A small network was shown many inputs. Here are its activations along a few directions, one row for each input.
In each table, some parts of the input vary, and every possible input appears once, in random order.
A made-up example of a description, with smaller parts first: one of 5 places around a ring, together with either a single point or (one of 2 separate values, together with one of 4 places along a line) or one of 11 places around a ring.
Shared parts are said once, and a part with two or three values counts as separate values.

Other details of the inputs vary at random and push rows far along three fixed directions, the same in every table; ignore that.
These rows show it; all are for the same input, with only those details redrawn:
[  7 -20  21  -4   0  11  -3  20  13  17 -34   8   8]
[ 22 -12  23   6  14   0   0  10  21   7 -31  11   0]
[  7   0  39  11  12 -15  10 -22  13 -29 -20  13 -29]
[ -6  16 -19   0  -5 -11   2   2 -13  19  -9  -4  16]
[-19  11 -23  -8 -18  -3   0  11 -20  28 -11  -6  23]
[  6 -20  21  -4   0  11  -3  20  13  16 -34   9   7]
[ 43  21 -13  24  36 -24   4  -5  17  11 -12   3   9]
[-49  16 -11 -15 -36  -6   5  -9 -36   4  -3  -5   4]

Rows:
r1: [ 31   0  26  25  33  -7  -5  12  48 -14  -1  15 -14]
r2: [  2 -29   8 -21   0  42 -26  18   1  24 -19   9  17]
r3: [ 12   5 -46   2  -3  23 -23  29  -1  44  20 -14  40]
r4: [ 35  -7  29   8  27 -10  11  -5  28  -9 -29  14 -16]
r5: [ -2 -29  17  -9 -19  43 -24  25  16  24  -5  -7  10]
r6: [-46 -17  34  -9 -41  -3  14   2  -7 -36   7   5 -25]
r7: [-15   5 -26  -9 -28  -7  12  21  -7  21   9 -13  16]
r8: [ 10 -24  13 -12   7   7   8  26   9   6 -30  20   9]
r9: [-40  24 -16  -7 -20 -11   8   0 -13 -14  23   0  -5]
r10: [-15 -34   3   6  38  13  -7  34  18  13 -12   1   7]
r11: [ -8  23 -32 -13  12  -9   1   6 -11  12  -1   7  18]
r12: [  7  37 -10   5  14 -18   2 -58 -15 -25  17  -5 -23]
r13: [-15 -16  16 -22  -7  23 -12  35  20  27 -13   3   9]
r14: [ 13  13  -9  18  10 -33  18 -13   0 -13   1  -9 -13]
r15: [-20  20  -6   8 -22 -25  15 -13  -8 -19  22 -10 -11]
r16: [ 14 -20  29  12  15 -21  20  -1  12 -37 -12  13 -27]
r17: [  4  13 -23   6  -3 -25  23   9   0 -10  19   0   4]
r18: [ 32  -6  27  15  22  -6   4 -31   4 -32  -6  14 -23]
r19: [ -3  11 -40 -15  10   4  -9  42   5  40  10   3  38]
r20: [-11 -20  31   8 -10  -8   8   0   4 -19 -14  -1 -21]
r21: [-49   0 -16  -5 -36 -13   9   5 -36  -6   7 -10   1]
r22: [-13 -19  12 -20   2  26 -17  33  10  25 -30  15  17]
r23: [ -7  13 -37  -8 -20  15 -11   6 -12  29  19 -21  20]
r24: [ 49  17 -47   2  42   2 -10  -1   2  25   6   3  28]
r25: [-19  12  46  -5   5 -13   9 -41   6 -45 -11  14 -48]
r26: [-41 -12  35 -27 -23  22  -5 -21 -14 -40  19  11 -29]
r27: [ 22  31 -32   8  21  -5 -14 -28 -10  14  11 -10  12]
r28: [  4  -9  20  -1   0  16  -2 -10  10 -29  15   7 -22]
r29: [-41 -26  31 -24 -58  22  10  -8 -19 -22   7  -8 -21]
r30: [  8  17 -13  25   4 -29  12 -39 -25 -35  25 -11 -19]
r31: [ 37  22 -20  27   9 -22   9 -22   4  -9  29 -15   0]
r32: [ 25  24 -30  12   9 -12  -1 -25 -18  11   8 -10  13]
r33: [-20 -19  19 -27 -21  34 -16   5  -1   9   2  -3  -2]
r34: [ 13  34 -11  20  18 -27   7 -14  19  -9  16  -5 -14]
r35: [ 43  21 -14  24  35 -25   4  -5  17  11 -12   3  10]
r36: [ -7 -25  22 -19 -14  18   7  -8 -18 -18 -13  13 -11]
r37: [ 45   7 -39  21  12  -8   2  11   6  18  25 -12  26]
r38: [ 26   7  29  15  26  -1 -13 -30  24 -24  15   3 -25]
r39: [ 32 -30  17  14   6  10  -4   6  11   4 -13  -7  -2]
r40: [ 22 -45  12  -3   0  20   3  23   2   3 -17   3   4]
r41: [  6 -24  18  -4   5   9  -2  25  11  11 -31  16  10]
r42: [-10  38  -1  21   5 -28   3 -27   7 -24  24  -5 -22]
r43: [-28  19 -28 -10  -5  -1 -13  24  -6  25  17  -2  25]
r44: [-30  27 -20  -6 -14   1 -13 -24 -27 -10  39  -8   1]
r45: [  2 -30  19 -11 -22  17  12   9   0 -18   6   4  -7]
r46: [ 19 -38  15  -2  -8  19   1  14   3  11 -18  -9   1]
r47: [ 12  13 -31  -6  -6   0   3 -14 -23  19   1 -10  16]
r48: [-56  26  -9 -16 -29  -3  -8  -2 -20   5  20  -9   3]
r49: [ 14 -34  -1  15  50  20 -12   7  17   3   3  -4   0]
r50: [-55  25 -11 -20 -26   0  -6 -12 -30   7   1  -6   2]
Q: Describe the family of inputs behind these rows.
A: one of 2 separate values, together with either a single point or (one of 4 places along a line, together with one of 6 places around a ring)
Q: The inputs of r49 and r10 match in every part but the choice among 2 separate values. If r40 is changed in the same way as r49 into r10, which row does it become?
A: r16
Q: The inputs of r36 and r8 match in every part but the choice among 2 separate values. If r31 is changed in the same way as r36 into r8, which row does it become?
A: r15
Q: Change only the choice among 2 separate values in r3. List by row number the other rows that result.
A: r1
Q: Change only the choice among 2 separate values in r38. List by row number the other rows that result.
A: r48
Q: Change only the place on the line of 4 in r16. List by row number the other rows that result.
A: r14, r20, r21

Rows:
r51: [-31  -4  36 -12 -16   7   3 -22 -11 -34   0  12 -26]
r52: [-45  10  25   1 -16 -25  21 -27 -17 -44   0   5 -35]
r53: [  8  27 -52   5   0 -15   2  -5 -24  17  20 -11  28]
r54: [-15  -6  -2  -7 -19  -5  10  15 -12   8 -17   0   8]
r55: [-22 -12  -3 -14 -13  15  -2  10  -8  10  -1  -6   3]
r56: [ -7  -3  -1   1 -13   2  -1  -7  -9   0   1  -5   0]
r57: [ 26 -25  31   4  15   0   3  31  40   7 -30  15  -2]
r58: [ 35  33 -32  19  28 -25   5 -15  10   2  22  -8   3]
r59: [-10   4   2  -4 -11   3   0  -1  -3   0   8  -7  -2]
r60: [ 27 -21  30   4  22   4   0  27  35  10 -38  17  -1]
r61: [-12  -4   0  -9 -10  11 -11   6  -5  10  -4   2   9]
r62: [35  7 -5  9 30 -3 -4 -2 21  8 -4  2  2]
r63: [-23 -12   0  -7 -16  14  -7  11 -11  10  -2  -6   4]
r64: [ 31 -32  31   3  12  19  -3  16  26   7 -22   5  -2]
r65: [  9  12  17  23  22 -21   6 -32   4 -42  11   5 -28]
r66: [ 17   9  15  12  15 -16  12 -32   3 -37   8   6 -27]
r67: [-15  -6  -3 -18 -12  16  -7   9  -6  11  -4   3   7]
r68: [-15  29 -25   0 -10 -17   5 -18 -22  -9  29  -5   2]
r69: [-11 -10  11 -12  -8  16  -9   7   1  13  -9  -1   3]
r70: [-34 -13  31 -11 -15   5   7 -20  -9 -37   4   7 -31]
r71: [-10   0 -37  -9  -6  10  -7  23 -17  32   7  -7  32]
r72: [ -8   7 -36  -4 -17   9  -9  22 -10  36   8 -13  33]
r73: [-15   7 -11  -2  -4  -3  -1  -6 -13   3  11 -11   1]
r74: [-14 -12  -1 -14 -21  16   1   6 -11   8  -5  -7   6]
r75: [ 38  25 -23  17  29 -21   4 -11  13  -3  18   0   1]
r76: [ 39  27 -21  26  29 -24   0 -12  13  -5  18  -1   4]
r77: [ 36 -32  26   7  15  16  -8  19  27   4 -23   9   4]
r78: [-13  -4   0  -7 -11  13 -10   5  -4  13  -5  -1   6]
Q: Describe the family of inputs behind these rows.
A: one of 4 separate values, together with either a single point or one of 6 places around a ring
Q: The inputs of r77 and r76 match in every part but the choice among 4 separate values. If r56 is changed in the same way as r77 into r76, which row does it become?
A: r72
Q: Change only the choice among 4 separate values in r59. List by row number the other rows that result.
A: r64, r69, r73
Q: Change only the place on the ring of 6 in r69. List by row number the other rows that result.
A: r51, r61, r62, r67, r78
